Each row below holds a small network's activations on one input, seen along a few directions.
In each table, some parts of the input vary, and every possible input appears once, in random order.
Descriptions start from the smaller parts, as in this example, which fits no table here: values(3) and (point or ring(9) or (line(6) and ring(8))).
Shared parts are said once, and a part with two or three values counts as separate values.
(in the rows, 128 means zero)

Other details of the inputs vary at random and push rows far along two fixed directions, the same in every table; ignore that.

A family of inputs:
x1: [122 136 126 118 105 102 122 136 134 111 123 132 136 127 146]
x2: [124 135 133 129 110 130 144 123 136 126 115 128 144 133 142]
x3: [114 125 128 120 142 134 144 147 122 130 151 122 123 144 114]
x4: [144 124 122 123 120 128 128 123 135 117 119 133 128 136 155]
x5: [120 123 127 124 149 131 136 148 119 127 152 127 116 145 122]
x6: [147 123 127 127 112 128 111 111 119 125 125 142 129 125 141]
x7: [128 142 139 126 118 130 142 118 137 127 106 125 144 124 135]
x8: [132 125 122 116 156 135 122 139 137 128 143 130 116 145 112]
x9: [133 132 136 137 115 124 137 114 128 132 107 125 146 118 127]
x10: [130 121 127 129 100 126 129 116 113 134 130 131 135 126 145]
x11: [137 127 130 117 126 133 118 115 144 119 107 136 134 125 142]
x12: [144 120 129 135 119 123 117 113 123 114 119 136 133 126 138]
x13: [139 128 131 133 121 129 120 119 126 108 116 132 136 130 142]
x14: [121 136 128 119 155 139 139 140 132 135 133 126 124 125 101]
x15: [122 121 122 120 151 130 134 146 126 135 149 125 116 148 124]
x16: [121 134 127 127 155 137 137 142 125 135 131 121 128 123  97]
x17: [122 137 129 117 153 135 143 141 139 147 131 120 130 136 101]
x18: [126 126 132 115 156 139 123 141 134 124 139 133 120 132 106]
x19: [131 128 128 132 100 128 133 116 123 142 122 133 142 125 137]
x20: [114 123 127 129 141 133 141 149 116 129 150 116 126 141 110]
x21: [140 116 120 125 142 132 122 142 113 139 159 134 109 134 114]
x22: [132 121 124 131 151 133 132 151 120 121 150 124 116 140 115]
x23: [128 130 123 121 146 136 128 133 119 152 141 130 121 118  96]
x24: [125 113 125 134 145 124 131 144 110 133 153 127 117 139 114]
x25: [125 126 126 122 111 128 138 121 132 125 119 124 138 137 152]
x26: [119 121 127 135 140 129 142 143 124 144 145 123 130 136  99]
x27: [129 130 123 122  96 100 111 128 120 128 132 137 133 117 142]
x28: [138 130 128 124 111 133 116 112 120 133 110 141 128 114 131]
x29: [127 124 131 123 157 138 122 144 127 124 137 128 124 129 101]
x30: [121 134 125 128 105 102 120 136 128 111 122 126 138 123 143]
x31: [140 120 134 131 121 127 115 113 127 118 111 136 136 116 134]
x32: [124 132 132 138 109 129 141 124 130 125 113 123 148 130 139]
x33: [124 134 120 115 107 102 119 134 141 119 120 131 136 129 148]
x34: [127 132 130 123 141 133 135 136 120 156 142 125 128 125  95]
x35: [139 130 131 124 121 130 122 117 133 108 118 137 132 133 145]
x36: [131 135 131 131 121 134 125 120 127 116 100 131 135 118 133]
x37: [129 140 137 134 117 129 141 120 130 127 104 120 149 122 131]
x38: [146 116 126 138 115 122 126 120 120 115 123 134 128 126 147]
x39: [134 119 127 116 148 137 113 135 120 141 147 137 118 124 101]
x40: [119 121 127 132 148 129 134 150 113 127 150 122 120 143 119]
x41: [127 118 130 136 106 122 135 118 116 123 124 126 139 128 142]
x42: [133 135 126 118 123 135 125 117 140 123  99 136 131 124 137]
x43: [ 67 157 140 226 148 137  86  67 210 144 178  59  18  96 190]
x44: [127 123 127 127 151 135 125 139 120 134 132 131 118 124  93]
x45: [126 133 127 125 112 129 141 122 142 134 111 127 144 136 143]
x46: [137 119 126 131 106 123 123 118 108 131 131 138 129 129 152]
x47: [135 129 129 134 119 126 132 112 125 128 105 131 141 110 128]
x48: [123 134 122 115 157 138 136 139 138 142 129 125 124 128 102]
x49: [130 137 133 123 121 135 127 118 134 117 103 136 131 121 137]
x50: [126 126 124 130 102  96 117 130 125 117 125 131 137 119 139]
Description of these inputs: line(5) and (point or ring(9)).
- The inputs of x39 and x18 match in every part but the line(5) part. If x6 is changed in the same way as x39 into x18, which row does it become? => x35
- Which other rows does x41 become when the ring(9) part takes its other values? List them by row number. => x9, x12, x24, x26, x31, x38, x44, x47
- A walk changes only the line(5) part. It starts at x42 and steps to x49. List the rest of the walk in order. => x36, x44, x28
- Which other rows does x48 become when the line(5) part takes its other values? List them by row number. => x14, x16, x23, x47

A family of inputs:
x51: [124 148 131 121  91 128 155 111 149 102  65 131 163 136 188]
x52: [ 67 156 136 234 158 147  56  38 210 179 164  59  10  55 160]
x53: [145 100 114  77 116  89 192 222  43 126 135 154 218 165  45]
x54: [135 133 143 138  80 149 160  88 120 119  66 125 165 115 164]
x55: [130 102 109 119 174 125 132 183 113 135 217 125  79 174 112]
x56: [129 114 119 116 213 144 111 160 140 135 173 127  79 156  73]
x57: [172 104 128  52 166 146 175 190  82  85 115 170 192 182  84]
x58: [135 159 140 126  76 125 143  93 132 140  64 126 175 100 154]
x59: [163 107 122 144  60 117 135  91  96 128 125 143 142 127 195]
x60: [ 97 129 126 118 199 158 156 176 142 128 167 105  97 163  80]
x61: [ 92 134 130 146 218 145 101 155 150 187 200 105  56  99  25]
x62: [189  77 109  63 129 118 123 193  11 114 154 198 166 146  58]
x63: [ 61 147 130 160 217 163 154 159 151 198 194  80  66 132  48]
x64: [162 122 140 148  88 152 129  79 123 119  76 141 160 117 162]
x65: [115 133 127 144  61  69 144 135 129  86 102 113 172 133 189]
x66: [122 123 126 129  40  99 135  99 112 145 115 134 168 124 179]
x67: [139 153 129 111  86 110 114 102 158  96  74 145 155 110 161]
x68: [ 99 132 132 200 110 108  44  78 155 106 172 102  33  95 211]
x69: [131 161 131 111  89 115 134 112 155 107  69 128 165 121 177]
x70: [189  95 101  23 172 129 139 205  74 100 115 195 181 161  51]
x71: [ 89 116 112  98 156 106 134 195 125 153 210 115 106 173  91]
x72: [ 85 162 140 190 133 120  63  68 217 128 131  89  49  74 181]
x73: [168 119 136 137  94 136 115  71 119 126  73 147 149 108 159]
x74: [144 150 139 126  74 119 122  84 137 130  68 143 164  89 139]
x75: [160 124 135 132  99 141 121  98 142  83  78 144 152 139 185]
x76: [ 86 128 141 164 226 173 140 143 140 172 206  84  67 133  54]
- Describe the family of inputs behind these rows. => values(2) and (line(4) or ring(9))
- The inputs of x51 and x63 match in every part but the values(2) part. If x60 is changed in the same way as x51 into x63, which row does it become? => x54
- Which other rows does x66 become when the line(4) part takes its other values? List them by row number. => x53, x59, x62

A family of inputs:
x77: [117 120 123 131 153 120 109 141 135 126 160 124  98 136 113]
x78: [111 134 132 135 152 128 141 142 139 150 146 108 124 130  97]
x79: [115 137 138 154 138 148 122 100 140 145 124 111 105 110 129]
x80: [114 131 126 136 143 125 113 137 124 143 157 123  98 119 108]
x81: [135 130 127  95 156 136 141 163 106 140 128 143 140 132  68]
x82: [181 113 128  83  99 131 150 129  92  90  61 174 198 141 139]
x83: [144 124 118  93 165 136 136 167 117 130 127 146 136 136  75]
x84: [154 107 117  99 155 135 128 165 102 127 151 152 127 148  88]
x85: [132 127 133 142  75 118 125  95 135 108 105 132 139 127 198]
x86: [172 123 124  72  87 118 167 147  90 107  68 166 214 150 132]
x87: [132 141 137 145  86 121 112  76 159 103  74 128 140 108 187]
x88: [112 137 136 151 145 146 128 114 149 125 130 106 107 125 140]
x89: [ 94 138 135 172 153 147 124 107 150 156 146  94  91 109 118]
x90: [151 106 120  99 158 138 134 156  90 132 153 150 130 141  88]
x91: [181 117 121  72  96 125 143 135 101  99  61 174 197 134 127]
x92: [106 138 135 147 135 140 134 117 155 136 133 110 111 130 142]
x93: [107 138 130 129 159 138 128 140 148 129 145 110 110 132 108]
x94: [133 130 133 148  67 111 113  86 127 119  96 130 149 107 185]
x95: [127 136 127 145  66 104 122  93 138 112 102 123 141 121 197]
x96: [170 108 119  79  71 109 144 142  74 103  83 175 205 137 130]
x97: [130 121 114  99 143 114 146 181  99 130 156 139 138 153  94]
x98: [178 102 123  88  76 110 160 142  72 101  87 167 203 145 142]
x99: [ 98 130 129 170 138 131 111 114 142 150 168 103  86 116 127]
x100: [126 123 125 130 154 129 111 134 127 143 163 126 103 125 109]
x101: [149 129 135 144  78 123 109  77 132 112  99 139 134 107 188]
x102: [117 141 139 151 134 146 121 103 146 145 126 116 108 113 125]
x103: [127 126 126 135 168 151 124 129 139 140 138 120 102 125 104]
x104: [131 115 121 137 157 138 113 135 125 134 157 124  94 130 117]
x105: [120 147 137 143  76 118 129  87 156 110  76 123 145 109 199]
x106: [128 137 132 153  58 106 112  82 131 113  89 130 145  98 195]
x107: [158 108 115  50 149 132 169 199  70 131 117 171 197 157  36]
x108: [142 113 123  98 147 128 129 164  93 139 150 146 136 142  81]
x109: [118 120 126 140 140 122 134 146 124 142 167 117 114 138 108]
x110: [116 126 126 131 151 127 118 148 130 126 165 117 106 140 120]
x111: [130 129 132 138  74 110 121  97 136 109 102 130 143 125 200]
x112: [ 92 141 129 163 145 122 104 124 157 127 167  97  75 119 146]
x113: [131 130 125  93 162 134 147 175 116 119 134 137 143 145  82]
x114: [131 134 132 142  72 112 110  90 143  95  98 126 136 116 201]
x115: [117 135 128 127 161 140 121 127 144 146 143 120 107 118  96]
x116: [141 108 121 101 156 134 141 171  95 116 155 140 133 156  97]
x117: [136 132 130 147  69 113 128  93 131 112 103 128 143 126 196]
x118: [112 132 131 140 151 144 135 133 132 151 143 117 119 125  92]
x119: [128 132 131 150  65 101 120  90 138 115 103 122 144 112 189]
x120: [140 113 117  96 156 116 128 174 104 116 149 150 130 148  89]
x121: [106 144 134 154 162 143 110 107 161 154 150 104  88 109 117]
x122: [121 123 123 129 150 127 111 132 131 140 162 124  98 123 108]
x123: [142 137 133 145  70 111 104  75 137 108  89 137 134  95 199]
x124: [130 145 141 144  79 127 116  73 147 122  75 126 141  98 173]
x125: [144 139 134 142  91 128 111  79 153 114  74 131 142 105 182]
x126: [102 134 132 163 147 134 109 121 152 129 171 102  79 129 142]
x127: [176 116 131  81  84 122 170 142  89 107  70 168 214 144 123]
x128: [122 130 131 133 165 143 125 134 143 131 142 124 108 135 103]
x129: [101 135 127 147 124 116 118 126 146 129 149 111  99 126 156]
x130: [151 108 116  96 156 127 124 168 103 129 149 149 132 146  88]
x131: [113 138 128 132 163 130 121 137 147 129 138 120 106 126 106]
x132: [111 128 129 153 122 112 122 124 137 140 153 108 114 124 139]
x133: [147 103 119 102 161 131 133 165  95 118 151 148 129 154  93]
x134: [ 85 150 129 162 149 132 126 117 168 152 153  87  88 122 128]
x135: [108 134 130 136 153 137 131 136 134 153 142 114 122 123  93]
x136: [143 109 120  98 157 121 125 169 104 121 152 148 133 154  91]
x137: [110 142 135 158 159 150 114 104 160 151 149 107  85 110 118]
x138: [128 130 127 133 164 149 122 132 144 140 140 123 104 127 102]
x139: [123 123 122  89 155 134 153 171 119 132 136 136 145 152  85]
x140: [189 105 127  73  78 122 146 141  67 103  82 186 200 142 128]
x141: [111 138 132 130 162 139 128 141 145 131 145 111 114 134 109]
x142: [138 125 129  96 157 141 140 158 107 145 131 142 145 137  69]
x143: [130 136 134 153  57  97 121  89 137 109  93 125 147 105 200]
x144: [137 106 120 110 147 132 142 163  85 138 152 141 140 143  83]
x145: [112 127 120 134 143 119 130 150 126 142 167 114 111 144 118]
x146: [133 122 122 103 158 140 163 165 105 138 136 132 145 154  85]
x147: [106 135 125 163 146 123  93 115 158 137 158 105  69 110 140]
x148: [124 125 130 151 133 126 107 114 141 120 146 123  99 129 146]
x149: [137 110 116 106 147 127 152 171  91 132 156 137 137 160  97]
x150: [177 120 130  75  94 133 158 141  95  88  69 171 205 148 136]
x151: [127 123 124  92 158 136 153 171 117 135 138 136 148 154  88]
x152: [127 111 117  92 144 120 142 176 106 127 156 141 136 157  97]
x153: [100 147 134 157 129 129 122 111 151 144 126 106 111 103 127]
x154: [100 141 134 154 130 124 130 114 158 144 134  99 113 115 128]
x155: [121 127 123 147 131 123  99 113 148 130 143 117  93 117 143]
x156: [125 149 140 154  69 110 131  81 152 116  75 118 152  99 189]
x157: [108 139 134 162 164 152 115 100 155 151 147 103  82 108 122]
x158: [130 124 133 148  76 120 126  90 132 108 101 127 134 123 205]
x159: [139 129 138 157  75 126 110  71 125 118  95 128 128 103 192]
x160: [173 113 131  87  87 123 171 137  86 106  67 162 210 139 129]
x161: [108 128 130 132 161 146 144 140 137 141 145 113 111 139 112]
x162: [100 150 133 159 156 138 108 104 166 149 144 102  80 100 124]
x163: [118 132 130 130 167 135 121 137 144 134 141 120 111 134 103]
x164: [ 95 147 132 163 150 140 132 119 160 151 153  94  92 128 127]
x165: [ 99 152 130 153 131 124 131 118 157 139 130 100 107 119 142]
x166: [111 132 131 149 124 124 104 110 139 141 145 115  97 113 135]
- Describe the family of inputs behind these rows. => values(2) and line(5) and ring(9)
- The inputs of x155 and x91 match in every part but the values(2) part. If x84 is changed in the same way as x155 into x91, which row does it become? => x138
- The inputs of x149 and x146 match in every part but the values(2) part. If x110 is changed in the same way as x149 into x146, which row does it become? => x141
- The inputs of x162 and x123 match in every part but the values(2) part. If x131 is changed in the same way as x162 into x123, which row does it become? => x120
- Which other rows does x106 become when the line(5) part takes its other values? List them by row number. => x94, x96, x99, x144
- Which other rows does x79 become when the ring(9) part takes its other values? List them by row number. => x82, x88, x89, x103, x146, x157, x160, x161
- Which other rows does x109 become when the values(2) part takes its other values? List them by row number. => x127
- Which other rows does x122 become when the line(5) part takes its other values? List them by row number. => x90, x100, x101, x123
